These are the activations of a small neural network, seen along a few directions. Each row is one input.
Each table varies a few parts of the input and shows all the possible inputs, shuffled.
A made-up example of a description, with smaller parts first: values(3) and (point or ring(9) or (line(4) and ring(5))).
Shared parts are said once, and a part with two or three values counts as separate values.

Other details of the inputs vary at random and push rows far along two fixed directions, the same in every table; ignore that.

Table:
row 1: [-1.53 -2.84 -0.20  0.98 -1.92 -0.18 -0.74 -3.00 -2.54  3.90 -1.10 -2.53]
row 2: [ 7.83  2.42 -0.59 -0.89  4.62  3.36  0.53  1.86  1.58 -5.08  3.90  3.45]
row 3: [ 8.15  2.28 -4.02 -0.43  3.41  3.13 -1.83 -2.59  0.42 -0.52  3.49 -0.88]
row 4: [-1.85 -2.60 -0.10  0.93 -2.82  0.40 -0.45 -2.41 -1.46  1.53 -0.03 -1.23]
row 5: [ 8.05  2.63 -3.92  0.91  3.62  3.94 -0.25 -2.54 -0.43  1.36  2.45 -3.83]
row 6: [-3.55  2.05  3.94 -0.66  0.56 -2.27  1.52  5.38  0.25 -4.00  0.03  3.78]
row 7: [-1.52  0.58  0.73 -2.49 -1.62 -1.76 -0.01  2.27  3.86 -4.39 -4.78  2.04]
row 8: [-1.80  0.12  0.37 -0.79 -1.51 -1.78 -1.70 -1.92 -0.70  1.89  0.49 -2.74]
row 9: [-2.46 -2.44 -0.86  1.21 -1.37 -0.34 -1.13 -3.34 -1.00  3.92 -0.41 -2.74]
row 10: [-3.15 -1.70  2.16  0.42 -0.12 -0.21  3.00  3.11  0.55 -2.09  0.53  1.97]
row 11: [ 6.27  0.65 -2.47  0.62  6.32  3.64  3.41  2.48  2.29 -3.97  3.61  3.15]
row 12: [ 6.54  0.55 -2.16  0.78  5.75  3.91  1.23  1.36  2.22 -4.36  3.50  4.92]
row 13: [-3.39 -0.92  2.13  1.31  0.07 -0.23  3.22  2.79  0.27 -2.49  0.13  1.85]
row 14: [-3.16 -1.08 -1.82  2.22 -1.23 -0.14 -0.37 -2.64 -1.06  3.93 -0.75 -3.32]
row 15: [-1.69  1.39 -0.74  0.87 -1.89 -1.78 -2.05 -1.98 -1.51  4.12 -0.85 -3.66]
row 16: [-1.54 -2.84  0.10  0.79 -2.27  0.15  0.18 -3.47 -2.44  3.89 -0.81 -2.60]
row 17: [-0.80  0.34  1.81 -2.63 -2.08 -1.05  0.61  2.32  2.72 -3.85 -5.42  2.61]
row 18: [-1.94  0.86  3.31 -0.93  0.18 -2.64 -0.31  2.70  0.65 -1.76  0.41  2.73]
row 19: [-3.07  1.34  1.91 -1.30  0.12 -2.10  0.79  3.33  1.15 -2.29  1.24  1.35]
row 20: [-0.92  0.01 -0.20 -0.59 -3.20 -1.01 -3.50 -2.82 -2.57  3.17 -0.47 -2.47]
row 21: [-2.68  0.72  2.65 -1.07 -0.68 -1.35  0.94  3.04  0.44 -1.65  0.82  0.55]
row 22: [-3.56  2.05  4.24 -0.84  0.21 -1.94  2.43  4.91  0.36 -4.02  0.33  3.71]
row 23: [-1.05  0.20  0.73 -0.94 -3.03 -0.79 -2.03 -2.14 -2.00  1.87  0.04 -1.28]
row 24: [-0.95 -0.31  0.52 -0.58 -2.14 -1.29 -2.54 -2.55 -2.41  3.73 -0.66 -3.36]
row 25: [-1.98 -2.26 -1.11  1.09 -1.97  0.05 -0.20 -1.98 -2.33  4.31 -1.04 -2.98]
row 26: [-1.51 -2.53 -0.62  0.79 -3.33  0.43 -0.78 -3.75 -2.59  3.32 -0.62 -1.70]
row 27: [-0.01  0.05 -1.25 -1.38 -3.29 -1.52 -2.53 -1.55  1.94  1.13 -6.25 -1.59]
row 28: [ 7.81  2.10  0.13 -0.89  5.68  3.08  1.48  2.14  1.73 -4.52  3.71  2.55]
row 29: [-2.94 -1.43  2.27  0.12 -0.12 -0.28  3.21  2.93 -0.12 -1.57  0.16  2.75]
row 30: [-1.01  0.08  1.70 -2.33 -2.09 -0.98  0.39  2.50  3.39 -4.36 -5.05  1.82]
row 31: [ 0.16 -0.49 -1.58 -1.66 -3.93 -0.72 -2.81 -2.58  0.51  2.04 -6.62 -3.13]
row 32: [-2.58  1.46 -1.11  0.66 -1.45 -1.25 -2.17 -2.19 -0.93  3.76 -0.31 -4.15]
row 33: [ 7.94  2.45 -3.90 -0.15  3.85  3.35 -2.52 -2.41  0.71  0.06  3.25 -0.46]
row 34: [ 8.52  2.12 -4.07 -0.11  3.79  3.57 -1.18 -1.93 -0.93  2.29  2.20 -2.86]
row 35: [-3.89 -0.41  1.16  1.15  0.53 -1.01  2.81  2.55  0.74 -2.52  0.40  2.07]
row 36: [-2.34  0.68 -1.07 -0.23 -1.64 -1.23 -2.39 -1.87 -0.66  4.16  0.09 -4.03]
row 37: [-1.72  0.75  0.85 -2.21 -1.18 -1.54 -0.70  2.45  4.16 -3.81 -5.02  2.47]
row 38: [-4.14 -0.49  3.53  0.72  0.43 -0.83  4.23  4.46  0.23 -3.85 -0.11  4.55]
row 39: [-3.94 -0.93  2.97  0.45  0.71 -1.82  2.82  5.13  1.37 -3.06  0.15  5.02]
row 40: [-2.39 -0.95 -0.82  2.26 -1.14 -0.76  0.30 -1.27 -1.18  3.01 -1.07 -1.56]
row 41: [ 8.42 -0.68 -4.59  1.34  3.00  4.74 -0.88 -3.67 -1.42  1.49  1.90 -0.67]
row 42: [ 7.58  0.56 -4.19  2.18  4.72  4.56  1.39 -1.54 -0.87  0.78  1.58 -0.88]
row 43: [-1.45  0.61 -0.70 -0.02 -2.08 -1.75 -2.27 -1.66 -1.24  4.52 -0.45 -3.54]
row 44: [-3.66 -2.12  4.37  0.01  0.29 -0.96  3.25  3.95  0.96 -4.37  0.60  4.34]
row 45: [-2.47  0.99  2.76 -1.37 -0.68 -1.42  1.15  2.86 -0.23 -1.13  0.45  1.33]
row 46: [-2.49 -1.36  1.87  0.63 -0.66 -1.24  0.53  1.98  0.37 -2.15  0.16  4.46]
row 47: [-0.96 -0.31  0.81 -0.77 -2.49 -0.97 -1.62 -3.02 -2.31  3.72 -0.37 -3.43]
row 48: [-1.57 -2.50 -0.50  1.42 -1.81 -0.87 -1.01 -3.12 -1.58  4.28 -0.94 -2.24]
row 49: [-3.17 -1.46  1.39  0.14 -0.67 -0.94  1.10  1.58  0.65 -3.09  0.94  3.54]
row 50: [ 8.96  2.19 -4.17  0.22  2.89  2.93 -2.94 -3.35 -0.33  1.69  2.49 -1.22]
row 51: [-3.20 -1.78  2.11  0.14  0.39 -1.22  2.05  1.86  0.81 -2.53  0.75  2.64]
row 52: [ 6.06  0.82 -2.36  0.90  6.76  3.87  2.73  2.66  2.59 -3.38  3.37  3.57]
row 53: [-1.88  0.09 -0.15 -0.35 -1.59 -1.46 -2.93 -2.89 -0.87  3.75  0.03 -3.58]
row 54: [-2.37  1.29 -1.22  0.38 -1.90 -1.47 -1.48 -2.37 -1.23  3.18 -0.07 -4.58]
Description of these inputs: ring(6) and (point or (values(2) and line(4))).
Question: The inputs of row 40 and row 42 match in every part but the ring(6) part. If row 18 is changed in the same way as row 40 into row 42, which row does it become?
Answer: row 24
Question: The inputs of row 10 and row 25 match in every part but the ring(6) part. If row 5 is changed in the same way as row 10 into row 25, which row does it become?
Answer: row 6
Question: List by row number the other rows that have the ring(6) part in common with row 9.
Answer: row 12, row 14, row 32, row 33, row 36, row 37, row 52, row 53
Question: Which other rows does row 28 become when the line(4) part takes its other values? List them by row number.
Answer: row 2, row 5, row 21
Question: List by row number the other rows that have the ring(6) part in common with row 26.
Answer: row 16, row 17, row 22, row 23, row 29, row 38, row 45, row 47
Question: Which other rows does row 1 become when the values(2) part takes its other values? List them by row number.
Answer: row 24

Table:
row 55: [-6.57 -1.11  2.03  0.06 -4.21 -3.34 -1.96 -1.62 -1.89  3.15 -0.35 -2.31]
row 56: [-6.20 -0.64  2.38 -0.04 -4.53 -3.08 -1.40 -1.21 -2.62  3.20 -0.90 -2.59]
row 57: [-6.25 -1.12  2.09 -0.40 -4.70 -3.07 -1.90 -1.25 -2.32  3.26 -0.44 -2.23]
row 58: [ 5.32  1.75 -3.23  0.72  3.05  2.59 -0.34 -1.84 -0.32  1.47  2.67 -2.44]
row 59: [ 5.76  1.59 -2.63  0.43  3.18  2.46 -0.33 -1.68 -0.67  1.88  2.40 -2.38]
row 60: [ 5.92 -0.84 -3.27  0.90  2.28  3.59  0.20 -2.53 -0.61  1.27  1.54 -0.94]
row 61: [ 0.30  1.50  2.90 -3.09  0.85 -1.16  1.57  6.31  5.27 -8.79 -4.23  7.11]
row 62: [ 5.95 -0.37 -3.01  1.27  2.40  3.57  0.66 -2.57 -0.93  1.30  1.06 -1.39]
row 63: [-1.95  1.87  3.97 -0.67  3.27 -1.47  2.56  7.15  2.38 -7.02  2.59  7.55]
row 64: [ 5.70 -0.32 -3.24  1.22  3.00  3.37  0.96 -2.02 -0.33  1.66  1.02 -1.81]
row 65: [-2.02 -0.06  3.32  0.14  3.05 -0.55  3.82  6.74  2.69 -7.16  1.19  8.05]
row 66: [ 7.69  3.14 -3.60 -2.37  0.99  1.73 -3.33 -2.23  2.32 -0.21 -2.72 -2.32]
row 67: [-6.65 -3.03  1.41  0.85 -4.39 -2.42 -0.67 -1.99 -1.57  2.96 -1.74 -1.74]
row 68: [-7.01 -2.36  0.90  0.99 -4.26 -2.22  0.15 -1.27 -1.40  3.05 -2.09 -2.56]
Question: What do these inputs look like to the network?
Answer: values(2) and (point or ring(6))
Question: The inputs of row 66 and row 61 match in every part but the values(2) part. If row 59 is changed in the same way as row 66 into row 61, which row does it become?
Answer: row 64
Question: Which other rows does row 58 become when the values(2) part takes its other values? List them by row number.
Answer: row 68
